These are the activations of a small network on made-up records, seen along a few directions, one row for each record.
After each row come some of the record's fields: REDU, BUP, MIRO, FUL, KUVU, TOFUD.
Not every record has every field; a missing one is written none.
The largest differences between rows may come from other fields.
(in the rows, 500 means zero)
Random noise pushes rows far along 3 fixed directions. That doesn't count. These rows show it; they differ only by the noise:
[468,534,533,488,699,383,496,666,736,461,496,375,645,656,417,387,425,408,410]
[393,635,620,607,429,455,632,443,643,591,235,299,691,441,255,307,248,334,564]
[325,536,818,648,686,292,608,683,912,558,192,257,810,639,413,187,239,253,419]
[270,461,631,821,637,446,519,556,649,431,270,348,480,581,552,236,327,467,666]
[521,494,385,443,758,425,410,689,651,373,670,449,517,702,485,479,544,518,419]

[728,698,278,232,152,564,526,276,255,623,417,374,570,285,142,595,405,382,604] | (REDU lepu; BUP zote; MIRO pufiv; FUL gubo; KUVU none; TOFUD none)
[283,463,223,658,518,761,410,376,263,269,716,535,182,566,515,747,561,859,722] | (REDU nemuk; BUP zote; MIRO pufiv; FUL none; KUVU pomos; TOFUD nidu)
[409,570,382,469,449,598,522,555,534,417,509,259,560,594,439,523,384,436,642] | (REDU des; BUP gapuv; MIRO pufiv; FUL gubo; KUVU none; TOFUD none)
[219,399,654,692,577,531,439,522,513,473,540,687,451,649,653,548,609,759,441] | (REDU dupel; BUP zem; MIRO pufiv; FUL none; KUVU fivug; TOFUD nidu)
[662,453,274,292,508,452,318,526,386,382,805,674,356,454,540,649,645,668,368] | (REDU dupel; BUP zote; MIRO motap; FUL none; KUVU pomos; TOFUD nidu)
[622,539,310,447,517,608,461,567,478,445,546,361,378,538,507,409,535,440,631] | (REDU lepu; BUP zem; MIRO motap; FUL gubo; KUVU none; TOFUD none)
[284,474,577,590,466,579,484,435,431,516,576,702,507,573,515,633,609,752,409] | (REDU dupel; BUP zem; MIRO pufiv; FUL none; KUVU pomos; TOFUD nidu)
[339,406,921,620,386,463,597,444,599,651,406,684,643,435,563,507,542,638,389] | (REDU nemuk; BUP suled; MIRO pufiv; FUL none; KUVU pomos; TOFUD bome)
[694,635,283,223,448,370,418,332,280,521,611,596,412,397,358,605,553,593,435] | (REDU dupel; BUP gapuv; MIRO pufiv; FUL none; KUVU pomos; TOFUD nidu)
[714,358,211,578,407,833,426,422,284,368,617,559,170,312,725,579,692,495,806] | (REDU dupel; BUP zote; MIRO motap; FUL nevup; KUVU none; TOFUD none)
[415,597,559,599,394,343,531,292,362,591,186,464,444,321,424,321,323,479,642] | (REDU dupel; BUP gapuv; MIRO pufiv; FUL none; KUVU fivug; TOFUD nidu)
[802,487,233,530,385,545,380,379,137,522,476,540,215,223,555,430,558,523,685] | (REDU des; BUP suled; MIRO zusos; FUL kigan; KUVU none; TOFUD none)
[646,485,676,564,503,487,602,552,675,681,287,393,604,489,557,235,395,187,479] | (REDU nemuk; BUP gapuv; MIRO motap; FUL nevup; KUVU none; TOFUD none)
[330,326,647,643,448,569,464,440,396,487,623,794,375,467,672,617,714,847,507] | (REDU nemuk; BUP suled; MIRO pufiv; FUL none; KUVU fivug; TOFUD nidu)
[856,475,429,315,655,310,369,694,503,535,499,483,522,447,570,357,586,352,327] | (REDU des; BUP suled; MIRO zusos; FUL kigan; KUVU none; TOFUD none)
[361,573,462,696,300,507,508,243,292,622,315,551,376,324,400,344,379,615,685] | (REDU nemuk; BUP gapuv; MIRO motap; FUL none; KUVU fivug; TOFUD nidu)
[574,766,637,304,219,383,699,320,573,851,263,444,896,297,30,407,273,279,318] | (REDU nemuk; BUP gapuv; MIRO motap; FUL none; KUVU pomos; TOFUD nidu)
[573,489,644,446,444,696,747,610,793,573,462,357,734,507,502,582,536,195,479] | (REDU des; BUP zem; MIRO pufiv; FUL nevup; KUVU none; TOFUD none)
[390,268,589,962,491,819,545,483,355,412,428,664,128,516,927,439,609,587,804] | (REDU dupel; BUP zem; MIRO pufiv; FUL kigan; KUVU none; TOFUD none)
[463,407,579,766,391,704,582,335,277,546,375,559,288,350,700,410,486,429,776] | (REDU lepu; BUP suled; MIRO pufiv; FUL kigan; KUVU none; TOFUD none)
[673,243,468,368,532,746,442,620,417,397,886,830,276,566,803,718,967,710,465] | (REDU nemuk; BUP suled; MIRO pufiv; FUL gubo; KUVU none; TOFUD none)
[336,240,738,631,656,456,391,609,520,410,718,826,389,646,836,593,759,883,367] | (REDU nemuk; BUP suled; MIRO pufiv; FUL none; KUVU pomos; TOFUD nidu)
[756,717,398,242,199,505,632,343,425,686,328,297,796,310,99,549,320,196,488] | (REDU lepu; BUP zote; MIRO pufiv; FUL kigan; KUVU none; TOFUD none)
[421,514,772,416,318,611,789,551,790,644,336,345,810,470,416,492,456,270,439] | (REDU des; BUP zem; MIRO pufiv; FUL gubo; KUVU none; TOFUD none)
[341,681,734,479,296,406,630,284,460,745,255,521,733,317,290,417,314,441,456] | (REDU lepu; BUP suled; MIRO pufiv; FUL none; KUVU fivug; TOFUD nidu)
[474,547,731,501,319,580,626,383,450,665,283,466,555,364,461,364,424,275,562] | (REDU lepu; BUP suled; MIRO pufiv; FUL gubo; KUVU none; TOFUD none)
[661,506,404,237,719,244,359,567,480,443,673,606,465,612,547,540,594,578,294] | (REDU dupel; BUP gapuv; MIRO pufiv; FUL none; KUVU pomos; TOFUD nidu)
[452,688,679,327,428,369,609,414,591,716,383,472,820,429,306,475,385,325,313] | (REDU lepu; BUP suled; MIRO pufiv; FUL none; KUVU pomos; TOFUD bome)
[658,639,256,245,457,404,453,360,300,484,581,543,484,420,329,608,544,523,442] | (REDU dupel; BUP gapuv; MIRO pufiv; FUL none; KUVU dezat; TOFUD nidu)
[636,662,545,246,478,277,576,443,583,686,369,433,729,425,266,477,384,289,347] | (REDU dupel; BUP gapuv; MIRO pufiv; FUL none; KUVU pomos; TOFUD bome)
[636,584,356,299,629,274,402,616,588,451,543,404,617,618,390,537,470,376,379] | (REDU lepu; BUP zote; MIRO pufiv; FUL none; KUVU pomos; TOFUD bome)
[603,470,278,645,525,347,228,410,140,382,488,653,35,323,687,359,569,775,688] | (REDU des; BUP suled; MIRO zusos; FUL none; KUVU pomos; TOFUD nidu)
[375,274,795,783,755,509,510,668,602,438,372,523,409,638,925,266,544,360,575] | (REDU lepu; BUP suled; MIRO pufiv; FUL kigan; KUVU none; TOFUD none)
[682,494,577,459,508,306,405,575,462,604,254,430,471,349,539,217,451,372,476] | (REDU des; BUP suled; MIRO zusos; FUL gubo; KUVU none; TOFUD none)
[650,361,432,529,482,625,502,557,508,464,498,495,443,387,679,461,535,372,578] | (REDU dupel; BUP zote; MIRO motap; FUL kigan; KUVU none; TOFUD none)
[573,584,635,367,359,345,579,479,620,606,354,458,754,329,322,407,353,338,297] | (REDU dupel; BUP zote; MIRO motap; FUL none; KUVU pomos; TOFUD bome)
[361,685,635,596,112,559,659,59,203,703,231,568,548,163,289,438,312,556,629] | (REDU lepu; BUP suled; MIRO pufiv; FUL none; KUVU pomos; TOFUD bome)
[784,460,317,313,580,497,464,510,387,505,634,503,424,502,534,576,618,385,468] | (REDU dupel; BUP gapuv; MIRO pufiv; FUL kigan; KUVU none; TOFUD none)
[618,455,563,184,565,459,469,638,620,551,868,742,689,597,485,781,806,629,128] | (REDU nemuk; BUP suled; MIRO pufiv; FUL none; KUVU pomos; TOFUD bome)
[382,467,462,410,459,537,498,485,495,429,787,591,503,572,463,768,632,742,359] | (REDU des; BUP zem; MIRO pufiv; FUL none; KUVU pomos; TOFUD nidu)
[132,578,742,658,508,483,649,510,728,554,255,282,729,579,313,455,226,453,474] | (REDU nemuk; BUP zote; MIRO pufiv; FUL none; KUVU fivug; TOFUD nidu)
[268,551,440,557,482,618,503,412,460,421,577,443,451,569,373,678,432,711,532] | (REDU nemuk; BUP zote; MIRO pufiv; FUL none; KUVU pomos; TOFUD nidu)
[398,598,599,438,388,559,560,428,543,626,526,587,680,522,359,637,539,537,326] | (REDU dupel; BUP zem; MIRO pufiv; FUL none; KUVU pomos; TOFUD bome)

Here are new rows. What are their fields?
[639,234,683,518,618,633,562,708,615,491,682,729,485,577,827,580,775,500,406] | (REDU nemuk; BUP suled; MIRO pufiv; FUL kigan; KUVU none; TOFUD none)
[587,307,308,607,662,606,344,613,327,373,659,633,94,604,820,407,717,611,653] | (REDU nemuk; BUP gapuv; MIRO motap; FUL gubo; KUVU none; TOFUD none)
[625,366,419,548,861,191,212,762,485,334,558,628,249,586,807,315,634,625,441] | (REDU des; BUP suled; MIRO zusos; FUL none; KUVU pomos; TOFUD nidu)
[519,423,636,575,603,434,481,646,615,569,354,446,455,587,657,223,487,345,497] | (REDU nemuk; BUP gapuv; MIRO motap; FUL gubo; KUVU none; TOFUD none)
[696,511,489,217,621,332,465,712,652,527,496,374,735,641,404,496,480,287,331] | (REDU lepu; BUP zote; MIRO pufiv; FUL gubo; KUVU none; TOFUD none)
[562,454,357,633,435,563,476,425,346,457,390,384,401,462,537,482,416,430,744] | (REDU lepu; BUP zote; MIRO pufiv; FUL kigan; KUVU none; TOFUD none)
[360,216,662,555,769,439,365,718,575,373,814,840,429,728,841,644,847,870,299] | (REDU nemuk; BUP suled; MIRO pufiv; FUL none; KUVU pomos; TOFUD nidu)
[354,508,629,511,621,447,590,749,795,463,374,202,765,710,494,388,303,278,501] | (REDU des; BUP gapuv; MIRO pufiv; FUL gubo; KUVU none; TOFUD none)
[502,442,579,710,307,826,638,399,363,532,419,617,353,412,634,510,586,461,673] | (REDU dupel; BUP zem; MIRO pufiv; FUL kigan; KUVU none; TOFUD none)
[384,693,245,428,317,734,567,311,371,486,602,375,498,441,184,775,423,585,584] | (REDU nemuk; BUP zote; MIRO pufiv; FUL none; KUVU pomos; TOFUD bome)
[597,438,671,385,666,320,524,653,643,564,332,396,610,582,551,321,477,241,387] | (REDU dupel; BUP gapuv; MIRO pufiv; FUL gubo; KUVU none; TOFUD none)
[517,494,229,522,459,541,330,324,197,456,705,705,184,463,536,556,629,822,590] | (REDU nemuk; BUP gapuv; MIRO motap; FUL none; KUVU pomos; TOFUD nidu)
[537,489,252,453,637,640,432,661,574,300,746,305,488,724,590,634,506,451,596] | (REDU des; BUP gapuv; MIRO pufiv; FUL nevup; KUVU none; TOFUD none)
[519,546,607,470,591,252,504,472,548,543,299,470,561,484,493,347,399,414,449] | (REDU dupel; BUP gapuv; MIRO pufiv; FUL none; KUVU pomos; TOFUD nidu)
[357,480,870,721,297,684,699,464,596,639,161,487,549,454,573,333,440,315,600] | (REDU dupel; BUP zem; MIRO pufiv; FUL gubo; KUVU none; TOFUD none)
[254,305,804,893,510,656,735,597,736,487,246,363,535,531,786,362,410,350,694] | (REDU des; BUP zem; MIRO pufiv; FUL kigan; KUVU none; TOFUD none)
[609,553,638,327,382,578,625,463,465,654,449,524,619,408,409,477,514,257,438] | (REDU lepu; BUP suled; MIRO pufiv; FUL gubo; KUVU none; TOFUD none)
[785,611,113,161,531,391,336,500,342,385,780,559,453,543,325,725,605,559,415] | (REDU lepu; BUP zote; MIRO pufiv; FUL none; KUVU pomos; TOFUD nidu)
[215,636,674,598,334,560,672,346,565,587,297,334,687,464,215,537,204,522,502] | (REDU nemuk; BUP zote; MIRO pufiv; FUL none; KUVU pomos; TOFUD nidu)
[457,523,375,645,373,547,456,269,258,535,456,613,296,372,474,424,484,672,668] | (REDU nemuk; BUP gapuv; MIRO motap; FUL none; KUVU pomos; TOFUD nidu)
[278,532,704,671,326,614,594,344,493,648,353,600,568,452,439,552,457,587,509] | (REDU dupel; BUP zem; MIRO pufiv; FUL none; KUVU pomos; TOFUD bome)
